Each row below holds a small network's activations on one input, seen along a few directions.
In each table, some parts of the input vary, and every possible input appears once, in random order.
Descriptions start from the smaller parts, as in this example, which fits no table here: one of 6 places along a line, together with either a single point or one of 11 places around a ring or (one of 3 separate values, together with one of 5 places around a ring).
Shared parts are said once, and a part with two or three values counts as separate values.

Table:
r1: [-42.4 -38.2  -4.7 -45.6  -9.7 -11.2 -16.0 -26.0 -34.4  43.9  25.1 -18.3]
r2: [-33.5 -38.5  -2.8 -64.0 -19.9 -35.6 -15.6 -38.3  12.8   3.8  -5.9 -19.1]
r3: [ 42.0  35.5  34.8  49.6  14.9  20.5  40.0  -2.6 -31.8  26.6 -25.3  18.8]
r4: [-12.4 -46.6 -18.6 -55.6  -7.0 -35.8 -10.0  -0.8  36.6 -21.1  42.8  -0.5]
r5: [  8.0   7.1  37.5  37.5   1.5  46.2   7.4 -12.5 -40.1  -9.4 -45.9  34.9]
r6: [ 27.2  60.5  -0.6  62.9  11.6  24.0  20.3  23.2  -3.0  -9.3 -13.4   2.2]
r7: [  7.8  11.9 -23.9 -69.2 -30.6 -18.3  22.6 -31.6 -24.6  36.4  23.2 -37.2]
r8: [ -5.7  10.0  40.6  52.1  30.8  11.6  -4.7  12.8  34.6 -40.1 -25.0  25.5]
r9: [ 12.9  32.7   5.8  69.9  16.4  21.4   1.9  29.9  41.0 -18.4  -8.5  20.8]
r10: [-14.3  -6.7 -59.1 -27.4 -13.1 -19.4 -16.7  32.0 -22.6  15.2  45.3 -52.5]
r11: [ -5.6 -19.8 -54.6 -41.9 -11.9 -16.5 -25.3  28.9  30.9  -6.6  50.2 -18.3]
r12: [ 16.0  -7.9  45.6  31.8  17.1  13.1  -3.7 -14.9   0.6 -20.8 -62.7  43.6]
Q: Changing only one part turns r2 into r12. The same change can be made to r11. Which row results?
A: r9
Q: Describe the family of inputs behind these rows.
A: one of 2 separate values, together with one of 6 places around a ring
Q: Change only the choice among 2 separate values in r1. List by row number the other rows that result.
A: r5

Table:
r13: [ -3.2 -36.6 -34.1 -74.5 -18.6 -28.4  -2.5  -1.4 -50.3  20.5  21.3 -22.2]
r14: [-47.9 -23.4 -14.8 -75.8 -25.0  -4.9 -30.6 -33.2   9.5  12.5  32.0 -18.3]
r15: [ -3.3 -22.2 -60.7 -56.5 -20.1 -44.4 -11.1 -19.2  16.2 -39.2  36.3 -24.8]
r16: [ 28.9  37.1  -5.7  71.1  22.5   1.0   8.9  31.5  39.1 -18.4 -20.6   9.0]
r17: [  2.8   1.3  61.1  26.8  17.6  28.4   1.6 -17.1  -6.9  -4.0 -41.5  32.6]
r18: [ -5.3   2.0  67.3  20.2  29.5  21.5  -8.6  -2.8  16.0 -22.9 -46.7  40.9]
r19: [-31.9   9.6 -48.0 -34.8 -16.4 -24.3  -0.1  -5.4  -9.8  46.8  53.4 -48.0]
r20: [ 35.9  39.8   2.0  73.7  14.2  18.2  21.5  27.6   8.7 -17.4 -15.6  13.3]
r21: [ 26.9  30.3  17.4  60.8   7.9  24.7  26.8   6.9 -15.8  -6.7 -19.1  16.6]
r22: [ 16.9  15.8  37.4  44.8   3.5  43.6  11.9 -11.6 -32.2   5.3 -37.6  29.4]
r23: [-19.6 -53.9 -22.0 -56.0 -15.1 -35.6 -17.7  24.6  25.6  23.6  38.3 -28.7]
Q: Describe the family of inputs behind these rows.
A: either one of 5 separate values or one of 6 places along a line

Table:
r24: [  8.4 -11.4 -57.2 -24.8 -10.5 -35.9  -7.3   8.4  15.0 -15.3  32.1 -31.0]
r25: [-26.9 -34.0  -1.1 -68.7 -19.8  -9.9  -9.6 -23.5 -34.4  25.4  15.2  -9.3]
r26: [  7.6  -4.1 -57.3 -28.6 -22.1 -26.2   3.4  10.4 -13.0  18.3  41.2 -43.4]
r27: [  2.9  10.3  56.9  37.8  11.5  42.4   4.9 -13.4  -9.1  -7.5 -45.2  41.6]
r28: [-47.8 -28.9   9.3 -60.0 -11.0 -16.6 -16.2 -21.4   5.3  26.4  20.7  -6.5]
r29: [ 33.7  42.7   4.3  71.6  18.1  21.6  18.0  24.9  11.4 -17.0 -14.4  14.7]
r30: [-42.4 -37.1   4.1 -59.7  -8.2 -18.8 -19.5 -24.3  11.0   3.2  12.7   0.4]
r31: [ -5.4  -2.0 -47.9 -21.0  -9.6 -40.2  -4.6  14.4  30.5  -2.4  37.5 -30.7]
r32: [ 35.1  43.0   3.5  76.3   9.0  23.2  15.5  20.2   6.0 -12.8 -19.1  11.2]
r33: [  0.8  10.5  56.9  38.5  21.1  39.1  -3.5 -11.1 -10.6  -9.8 -42.9  43.0]
r34: [ -9.7   2.8 -52.6 -27.6 -15.8 -22.3   4.8  12.1   5.7  26.3  48.2 -45.2]
r35: [  4.3   6.5  56.2  28.8  23.0  34.8  -3.2  -2.7  -1.7  -9.0 -50.5  40.3]
r36: [ 10.9  -8.8 -61.4 -28.4 -17.7 -29.7  -2.1   8.7  -9.7  -8.0  34.7 -34.9]
r37: [ 38.5  29.5  10.0  74.6  15.0  11.9  20.3  32.9  17.0 -13.7 -17.8  11.0]
r38: [ 36.5  39.5   2.7  67.4  20.2  15.6   7.5  30.8  13.4 -14.4 -24.1   9.7]
r39: [-23.4 -43.4  -2.6 -65.1  -8.6 -21.3 -16.8 -26.8  -3.2  -6.2   7.5   3.6]
r40: [-16.6 -40.0  -2.9 -68.2 -16.7 -16.0 -14.1 -24.9 -26.8   3.0   8.0  -1.3]
r41: [-16.6   2.8 -46.5 -20.6 -11.0 -33.2  -1.4  14.3  23.5  17.2  47.3 -39.3]
r42: [  4.5  -2.2  64.2  35.3  18.1  33.1   5.9  -0.8   0.2 -11.6 -43.4  39.3]
r43: [  7.3  12.3  57.4  33.6  16.1  35.8   9.7 -17.4 -16.5 -12.9 -48.8  36.1]
r44: [-41.5 -29.2   1.9 -64.9 -14.4  -5.2 -13.5 -25.8 -15.1  36.5  22.8 -14.3]
r45: [ 39.8  41.0   2.0  73.7  13.3  17.9  21.9  15.2   1.1 -15.8 -22.0   5.0]
Q: Changing only one part turns r30 into r31. The same change can be made to r40. Which row results?
A: r36
Q: Describe the family of inputs behind these rows.
A: one of 2 separate values, together with either one of 5 places along a line or one of 6 places around a ring
Q: A walk changes only the place on the line of 5. It starts at r37 and steps to r38. List the rest of the walk in order.
A: r29, r32, r45
Q: Change only the choice among 2 separate values in r27. List by row number the other rows that result.
A: r32

Table:
r46: [  5.3  -5.4 -37.3 -19.2  -8.8 -28.9  -2.8  18.7  25.9  -4.0  28.1 -30.5]
r47: [ 22.2  29.2  43.8  71.5  16.1  35.2  22.7  23.7  -1.0   6.0 -32.9  23.8]
r48: [ 43.1  25.7  25.5  66.0  17.1  32.2  13.0  11.9 -13.1 -26.2 -50.5  35.2]
r49: [-25.0 -19.3  16.8 -38.6  -7.3   1.1  -4.2 -27.6 -18.2   6.5  -2.0   8.4]
r50: [  3.9   5.3 -42.6 -15.7  -9.9 -24.0   5.7   6.7  -1.0   3.4  32.9 -30.2]
r51: [-24.5 -17.3  14.7 -30.7  -5.7  11.6 -15.7 -25.4 -23.3  24.5  -3.4   4.8]
r52: [-24.4 -33.0  21.5 -41.2  -1.2  -4.6 -16.5 -10.7   7.6  -1.6  -1.3  11.0]
r53: [  5.6  -2.5 -39.5 -16.8 -10.2 -30.5   3.7   7.1  12.2  -1.3  26.4 -32.1]
r54: [  3.6   9.8 -44.6 -11.0 -12.8 -12.0  -1.6   9.6  -5.9  19.5  29.7 -33.2]
r55: [ 14.3  41.5  24.2  72.5  27.8  25.1   5.3   8.6  22.9 -28.5 -27.1  32.1]
r56: [-24.0 -34.0  17.6 -36.8  -4.8  -5.2  -9.7 -22.4  -6.2   1.7   0.1  10.8]
Q: Describe the family of inputs behind these rows.
A: either one of 3 separate values or (one of 2 separate values, together with one of 4 places along a line)
